Each row below holds a small network's activations on one input, seen along a few directions.
In each table, some parts of the input vary, and every possible input appears once, in random order.
Descriptions start from the smaller parts, as in this example, which fits no table here: one of 4 places along a line, together with either a single point or one of 9 places around a ring or (one of 2 separate values, together with one of 5 places around a ring).
Shared parts are said once, and a part with two or three values counts as separate values.

A family of inputs:
R1: [-13.1 -23.6 -24.0  56.5 -33.9   5.3 -42.8  25.7 -21.2   7.8 -17.5 -13.2
   2.1]
R2: [  4.2  13.5 -44.0 -23.9  11.1 -12.6  31.1 -25.1  -7.0  53.0 -14.1 -16.7
 -20.4]
R3: [-44.1 -51.4  19.1 -13.9 -26.7 -22.4 -67.7 -44.4 -58.3 -53.8 -22.7  69.4
  39.0]
R4: [-42.1  31.6  61.5  -1.9 -32.7 -33.9 -30.7 -71.7 -29.9 -14.2  51.6  18.7
  22.0]
R5: [ -9.9 -18.1 -32.9  -5.5  29.6 -21.8  40.4 -37.9  -6.8  75.2 -11.4 -35.5
   2.0]
R6: [ 42.1  33.8  40.5 -39.1  23.5  26.8  22.1  27.0  61.0 -49.9  10.6   9.7
  -5.4]
R7: [ -8.7  -6.6 -18.2  49.5 -46.3   7.0 -17.7  50.4 -27.1 -18.3  -2.6  10.8
 -21.1]
R8: [  7.3  30.7 -38.4 -31.6  -1.6 -10.1  56.1   0.1 -13.0  27.3   0.5   6.8
 -42.4]
R9: [ 22.7  43.0 -21.2 -36.6 -32.0  -6.1  78.0   7.3  15.1  20.8 -15.5   5.0
 -52.6]
R10: [ 10.1 -28.3  29.8 -10.4  83.3  14.1 -15.9 -17.2  37.4   6.3  15.1 -31.2
  49.3]
R11: [ 27.3  20.9  23.1 -34.8  52.8  23.5   0.2  20.1  32.8 -42.5  27.4  12.0
   5.3]
R12: [  7.4   6.1  -0.9  45.3 -76.7  11.9   5.2  56.5   0.3 -26.2 -19.1   8.2
 -31.6]
R13: [-27.6 -55.2 -12.9  74.0 -15.6  -4.0 -33.2  13.8 -21.6  30.3 -14.9 -32.7
  26.1]
R14: [ 24.2   3.8  18.3 -27.6  65.3  22.2 -24.9  -4.6  38.1 -15.9  12.5 -11.3
  27.5]
Describe the family of inputs behind these rows.
> either one of 2 separate values or (one of 3 separate values, together with one of 4 places along a line)
Which other rows does R6 become when the choice among 3 separate values takes its other values? List them by row number.
> R9, R12
Start at R6 and move only the place on the line of 4, one step at a time. The first step leads to R11. Which rows follow, in order?
> R14, R10

A family of inputs:
R15: [  1.9   2.3 -14.9   2.6  30.5   0.1 -17.5  -4.0   4.7   2.2   3.7 -10.1
  10.5]
R16: [-38.2  -3.4  20.7   9.6 -50.4 -17.5 -44.2 -16.3 -44.0 -34.4   8.1  39.4
  15.6]
R17: [ 17.2  41.1 -36.2 -49.0   8.2 -15.0  82.4 -21.7   8.1  54.4  -4.4 -11.9
 -44.3]
R18: [ 31.3  12.3  12.1 -38.4  35.8  26.3   8.1  16.4  23.6 -28.7   9.1  12.7
  -6.4]
R19: [ 11.6  19.3  25.9  -5.9  25.1   8.9   3.2  -1.2  21.6  -2.3  30.5 -12.2
   1.2]
R20: [ -8.8 -19.3   7.6  18.8 -17.8   0.8 -29.8 -22.6 -15.9   1.8 -10.4  -5.3
  16.1]
R21: [-19.0 -26.4  11.6  22.4 -13.1 -15.3 -22.1 -15.8 -20.8 -17.6  -3.9  19.2
   7.7]
R22: [ 31.0  28.9  27.2 -39.3  30.3  14.0  23.4  12.1  56.0 -29.1   5.5   1.2
   3.7]
R23: [ -1.2   0.9 -47.8  56.6 -79.7   1.9  22.1  59.9 -22.6  17.6 -29.9  -6.1
 -49.4]
R24: [ -9.9 -24.9  -1.9  11.8  21.3   1.4  -0.2  -2.6  -6.2  12.4   0.8 -17.4
  26.2]
R25: [-15.9 -30.8  -4.3  10.8   9.7  -5.4 -25.4  -4.3  -4.5  23.7  -9.0  -9.3
  19.2]
Describe the family of inputs behind these rows.
> either one of 2 separate values or one of 9 places along a line

A family of inputs:
R26: [-36.9 -44.5  -1.0  32.3 -11.9 -30.1 -42.4 -51.0 -24.7  26.4 -22.6  -6.2
  29.5]
R27: [-25.4 -23.5 -51.7  16.9 -77.9 -22.9   5.4  17.1 -56.2   8.8 -47.4  40.7
 -34.0]
R28: [ 45.6  15.0  45.9 -35.9  21.8  32.1  25.3  12.9  52.3 -37.3   5.6   8.7
 -10.1]
R29: [-19.5  20.2  32.8  -6.3 -27.8  -5.8 -26.2  -9.2  -0.2 -30.5  13.1  11.5
  30.2]
R30: [ 13.6  -9.2 -22.9 -18.3  50.7  24.9 -22.8   7.7   1.4  23.1   5.0 -19.3
  11.6]
R31: [-42.1   1.1  33.1  19.2 -50.7 -19.3 -54.8  -2.6 -15.4 -28.8  10.3  22.0
  30.2]
R32: [-24.5  -1.9 -18.4  84.9 -77.8 -15.1   5.2  27.9 -24.5  42.8   0.7 -29.6
 -25.9]
R33: [-22.5 -43.7  -5.2  55.4  -9.1  -6.3 -50.1  36.4 -13.2 -36.2 -15.3  15.2
  20.4]
R34: [ 24.1  20.6 -44.9 -59.9  -5.9  -3.5  83.5  19.2  12.1  17.3 -35.7  18.7
 -51.8]
R35: [-24.6  -7.4  24.2  -0.6   6.3 -13.8  -1.8 -39.0 -36.5  -9.7  30.6  13.4
  16.9]
R36: [  6.9   5.7 -12.3 -19.7  41.5 -11.8 -12.7 -56.2   9.6  29.9  -3.3 -18.7
   8.8]
R37: [ -7.3 -41.1 -12.0   7.8  19.7  18.9 -24.3   6.7 -18.0  17.7 -11.2 -17.9
  32.2]
R38: [ 11.3  46.7  40.4 -54.7  21.1   0.1  23.0  -0.8  51.6 -17.9  21.8   4.5
  15.7]
R39: [ -4.1  -5.1 -52.1  -9.6 -55.0  -9.5  34.2  10.6 -40.7   6.3 -44.6  28.6
 -35.3]
R40: [ 17.0  -1.0   5.0 -42.2  58.1 -12.7  34.5 -48.9  42.0  36.2  -9.4 -25.0
  14.9]
R41: [-14.2 -26.3  -1.8   6.6  10.4 -17.4 -14.1 -57.5  -9.4  24.4 -19.2 -17.2
  29.4]
R42: [ 15.7  27.3 -62.9 -36.6 -23.2  -3.3  35.7  12.0 -20.9  11.5 -29.0  26.4
 -56.9]
R43: [ -6.6 -30.3  39.5  37.4 -49.9  11.0 -52.8  12.0 -15.9 -48.0  -6.7  25.6
   4.8]
R44: [ 23.5 -16.1  -5.8 -40.7  67.1  24.3  24.4  14.7  34.1  29.4  -0.9 -25.5
  17.6]
R45: [-29.6 -59.0 -10.9  33.5  -2.4   5.8 -52.6  13.4 -33.6  19.8 -14.9  -7.0
  32.5]
R46: [ 17.3  49.8 -28.3  32.3 -22.5   4.0  35.2  23.2   9.8  46.4  18.2 -43.6
 -48.8]
R47: [ -0.3 -25.4  -6.2  29.9  13.4   7.4 -21.6  29.5   2.6 -38.2 -11.8   4.6
  20.0]
R48: [  1.4  53.1  22.5 -32.3   4.0   0.4 -24.6  -8.0  19.0 -24.7  28.5  10.4
   9.7]
R49: [  6.6  18.8  31.8 -49.1  54.8  -8.9  46.9 -30.2  14.6   2.5  39.2   5.5
   2.6]
R50: [-47.4 -26.2  24.4  25.0 -16.4 -26.6 -30.2 -32.6 -51.3  -7.8  27.7  24.3
  16.9]
R51: [ 20.5   6.8 -17.0   3.8  44.6  13.8 -19.9  30.4  22.1 -32.6   4.3   3.5
  -0.6]
R52: [ -3.5  25.2  14.0 -26.7  37.8  -8.1  -0.4 -37.7 -17.6  -4.1  45.9  11.8
  -3.6]
R53: [ 36.2  21.5  28.4 -13.7   4.7  31.8 -22.3   6.0  19.3 -44.0  11.9  14.5
 -16.0]
R54: [ 25.9  43.3 -10.0   9.1  -5.2   3.6  82.9  30.7  42.4  52.4  11.2 -51.0
 -43.6]
R55: [ 15.6 -11.3  39.0  12.2 -27.0  25.1 -24.0   5.0  -0.3 -49.8  -3.6  15.3
   4.6]
R56: [ -3.0  16.9 -18.3  58.8 -54.7  -1.9  33.8  21.5  -9.3  40.7   3.2 -41.6
 -27.1]
R57: [ 30.1   0.0   0.3 -18.6  61.3  13.7  27.4  37.2  55.1 -26.1  -1.7  -2.5
   5.2]
Changing only one part turns R48 into R38. The same change can be made to R30. Which row results?
> R44
Describe the family of inputs behind these rows.
> one of 4 places along a line, together with either one of 2 separate values or one of 6 places around a ring
Which other rows does R28 become when the place on the line of 4 takes its other values? List them by row number.
> R43, R53, R55
Start at R33 and move only the place on the ring of 6, one step at a time. The first step leads to R45. Which rows follow, in order?
> R26, R50, R31, R43
Which other rows agree with R39 in the place on the line of 4? List them by row number.
> R29, R35, R37, R41, R47, R55, R56

A family of inputs:
R58: [-19.9 -29.3  25.9  25.2 -27.3   1.5 -55.0   4.0 -21.4 -46.4  -4.4  28.5
  24.9]
R59: [-38.1 -41.0  -4.7  40.2 -18.7 -20.7 -33.1 -27.6 -36.0  26.8  -9.6 -10.9
  27.2]
R60: [ 15.1   7.5  -1.9 -32.8  53.9  -1.8  34.3 -29.0  28.4  39.3   6.2 -29.3
   6.8]
R61: [-21.5  -5.5 -18.1  36.9 -72.4 -12.1  -8.2  14.9 -38.7  -1.3 -17.2  16.3
 -21.6]
R62: [ 29.4  42.2 -14.6 -35.1   1.5   4.9  62.2  14.7  25.5  10.5   0.1  -2.0
 -40.6]
R63: [ 23.7  16.0 -33.6 -27.7  34.5   3.5  53.3   1.9  20.1  43.4  -6.2 -24.8
 -23.5]
R64: [ 37.8  41.9  13.0 -27.8  15.0  22.1  34.6  33.8  44.5 -23.7  13.8   0.0
 -23.4]
R65: [-12.0  -7.1  10.0  45.7 -58.1   5.5 -34.9  32.9 -20.1 -36.6  -3.5  18.2
  -5.7]
R66: [-28.4 -31.7 -37.8  45.5 -38.5 -15.4 -16.4   2.8 -43.2  31.1 -23.3  -6.4
  -3.6]
R67: [ 17.8  17.9  17.8 -47.5  68.5   6.4   8.8 -26.8  30.8   1.5  24.0  -9.1
  17.1]
R68: [ 30.6  20.9  27.9 -48.3  45.2  18.4  12.0   4.2  44.1 -33.6  11.5   9.5
   6.6]
R69: [-34.5 -32.0  16.1  25.7  -3.6 -12.0 -57.8 -26.1 -34.1 -11.0   8.7  10.0
  35.9]
Changing only one part turns R63 into R66. The same change can be made to R68. Which row results?
> R58
Describe the family of inputs behind these rows.
> one of 2 separate values, together with one of 6 places around a ring
Which other rows does R67 become when the choice among 2 separate values takes its other values? List them by row number.
> R69
